Each row below holds a small network's activations on one input, seen along a few directions.
In each table, some parts of the input vary, and every possible input appears once, in random order.
Descriptions start from the smaller parts, as in this example, which fits no table here: one of 6 places along a line, together with either a single point or (one of 2 separate values, together with one of 5 places around a ring) or one of 11 places along a line.
Shared parts are said once, and a part with two or three values counts as separate values.
In the rows, 128 means zero.

Table:
x1: [131  77 115  83 112 137 122 155 126 145 150 124 105 177 139 119  87 103]
x2: [152  93 119  82 122 135  94 165 135 127 143 114  92 156 102 113  90 105]
x3: [120 184 119 188  55  87 147 113 117 131 111 133 179  73  79 166 147 149]
x4: [110 118 199 190 139 117  83  93 111 110 132 233 158 132 171 106 172 163]
x5: [116 144  97 179 110  81 164 116  54 101 102 134 161  66  80 154 131 192]
x6: [129  73 116  90 121 155 140 155 157 142 170 128 108 162 194 133  72 122]
x7: [ 85 126 124  99 145 161 155 149 154 131 110 133  73 145 219 108  90 118]
x8: [ 64 131 188 183 151 142  67 120 147  90 184 134 194 149 164 153 175 124]
x9: [169 149 127  83 147 143 143 119 133 131  92  64 103 137 112  91 132 116]
x10: [124 170 111 220  82 108 162 131  85 128 108 117 146  82  79 169 159 178]
x11: [ 94 134 115  89 133 147 136 143 116 133 101 131  68 153 173  92 110  97]
x12: [128 215  97 170  78  49 146 128 136 121 124 168 191 117  80 193 150 148]
x13: [ 89  70 216 185 171 112 111  82 120  73 162 194 140 107 175 156 202  86]
x14: [131 142 112 101 149 134 118 148 122 121  98 109  73 137 132  72 109  89]
x15: [182 102  93  78 157 168 116 118 162 180 141 103 144 122  85 133 105 131]
x16: [176 159 118  88 173 159 166  93 148 159 123  64 121 120  97 100 124 127]
x17: [175  91 111  69 130 141 105 149 152 152 126  94 120 139  96 117 121 126]
What do these inputs look like to the network?
Answer: either one of 3 separate values or one of 4 places along a line or (one of 2 separate values, together with one of 5 places along a line)
Change only the choice among 2 separate values in x16. List by row number the other rows that result.
Answer: x15

Table:
x18: [114 141 118 100 128 121 147 135 142 129 112 143  98 145 162 118 115 105]
x19: [130 158  97 102 120 119 156 143 137 131 103 113  92 136 133 116 105 106]
x20: [149 129 131  92 145 129 123 118 157 142 138 129 134 144 126 130 131 102]
x21: [138 116 106 186  75  75 156 122 112 130 157 155 201  84  76 215 135 183]
x22: [149 132 104 106 133 138 155 136 109 141  95 109  78 127 128  94 109 135]
x23: [ 98 117 142 123 122 152 119 145 145 130 138 141 112 159 188 117 105 127]
x24: [120  99 143 109 146 143 134 123 117 122 114 144  86 128 170  93 115 125]
x25: [145 127 121  98 135 148 113 128 160 157 146 128 146 153 134 126 113 132]
x26: [148 127  96 101 121 139 148 147  96 136  92  77  80 124 106  97 108 133]
x27: [131 102 150 117 136 156  97 130 163 139 163 129 148 157 155 126 125 125]
x28: [163 144 113  93 136 129 131 124 154 144 132 101 126 136  95 128 120 106]
x29: [129 153  89  99 109 118 151 154 124 126  98  82  96 131 113 119 104 104]
x30: [155 133  92  90 118 145 120 148 145 154 138  71 138 135  80 127 103 135]
x31: [136 105 159 109 146 137 107 119 159 124 156 131 135 147 148 129 142  97]
x32: [111 135  92 193  53  76 173 136  86 121 137 168 166  87 105 201 116 172]
x33: [133 119 118 100 143 137 150 125 117 138 100 140  86 131 154  95 112 132]
x34: [128 154  87 101 117 136 145 154 138 147 112 115 104 139 141 115  85 136]
x35: [125 149 148 208  87  68  92 116 107 109 129 192 190  95  76 174 181 159]
x36: [112 140 110 102 120 141 135 143 144 145 119 142 110 154 169 117  93 134]
x37: [155  86 152 104 161 151 112 109 136 134 135 132 123 127 135 102 131 122]
x38: [ 77 179 168 228 106  72 115 106  75  78 120 186 176 107 123 141 184 158]
x39: [112 162 174 216 123  81  93  98 105  85 136 177 206 104  97 161 198 166]
x40: [181 120 118  97 150 147 131 119 130 154 115 100 112 125  89 100 118 132]
x41: [ 83  95 147 133 134 156 109 153 131 118 152 137 109 159 188 126 112 116]
x42: [159 140 101  94 131 145 123 136 155 159 140 102 137 140 102 124 104 135]
x43: [121  82 161 117 158 139  98 124 147 111 168 129 131 148 148 137 146  86]
x44: [ 82 216 153 238 126 101 175  73  95 102 101 130 176  61 126 157 194 162]
x45: [139  63 151 111 174 153 103 113 123 121 145 130 118 126 133 110 134 112]
x46: [114  79 152 127 147 159  88 136 152 126 176 126 143 159 155 135 131 115]
x47: [112 197 158 222 139 113 155  69 123 108 120 124 203  58  96 177 210 166]
x48: [127 148  78  97 106 134 140 169 126 142 107  82 109 132 120 120  85 135]
x49: [ 86  97 156 125 144 136 121 144 128 101 145 142  95 150 182 125 130  88]
x50: [ 91 164 139 218  67  65 114 128  83 101 110 204 159  96 102 154 165 148]
x51: [167 107 130  93 159 146 126 110 136 151 120 130 121 130 118 101 124 127]
x52: [160 138 105  89 123 130 127 134 143 139 128  70 127 132  72 131 120 103]
x53: [102 119 150 116 131 131 131 137 143 114 131 144  99 149 182 117 124  98]
x54: [178 115 111  93 136 150 127 130 118 149 113  67 113 123  67 105 119 131]
x55: [104  77 145 116 159 147 125 128 103 110 124 142  81 127 168 102 117 114]
Changing only one part turns x53 into x31. The same change can be made to x41. Which row results?
Answer: x46
What do these inputs look like to the network?
Answer: one of 2 separate values, together with either one of 4 places along a line or (one of 3 separate values, together with one of 5 places along a line)
Change only the place on the line of 4 in x35. List by row number the other rows that result.
Answer: x21, x39, x47
Change only the choice among 2 separate values in x28. List by row number the other rows that result.
Answer: x19

Table:
x56: [107 141 151 233  89  65 120 106  74  92 128 192 188  77  86 176 182 172]
x57: [117 136  96  99 126 144 159 151 112 135  94 101  70 132 151  96  90 124]
x58: [158 133  87  84 112 136 138 152 144 153 124  81 114 138  95 128  96 118]
x59: [ 99 204 163 241  97  63 127  89 102  89 123 172 211  82  90 180 207 161]
x60: [100  85 151  90 162 160 123 140 135 116 131 134  67 162 205  89 109  87]
x61: [125  94 138  81 151 154 106 141 153 137 137 145  94 166 175  97 104 100]
x62: [135  84 137  78 155 163  96 143 162 136 161 108 117 167 149 115 108  98]
x63: [177 134  94  87 141 142 148 122 135 156 114  78 121 115  80 118 112 133]
x64: [145 145  87  86 112 132 148 150 132 151 105 109  97 142 124 108  87 131]
x65: [160  84 148  86 174 172 105 115 154 145 147 104 119 145 132 101 127 114]
x66: [ 85 168 156 242  91  77 138  98 107  98 145 185 209  82 120 199 185 170]
What do these inputs look like to the network?
Answer: either one of 3 separate values or (one of 2 separate values, together with one of 4 places along a line)
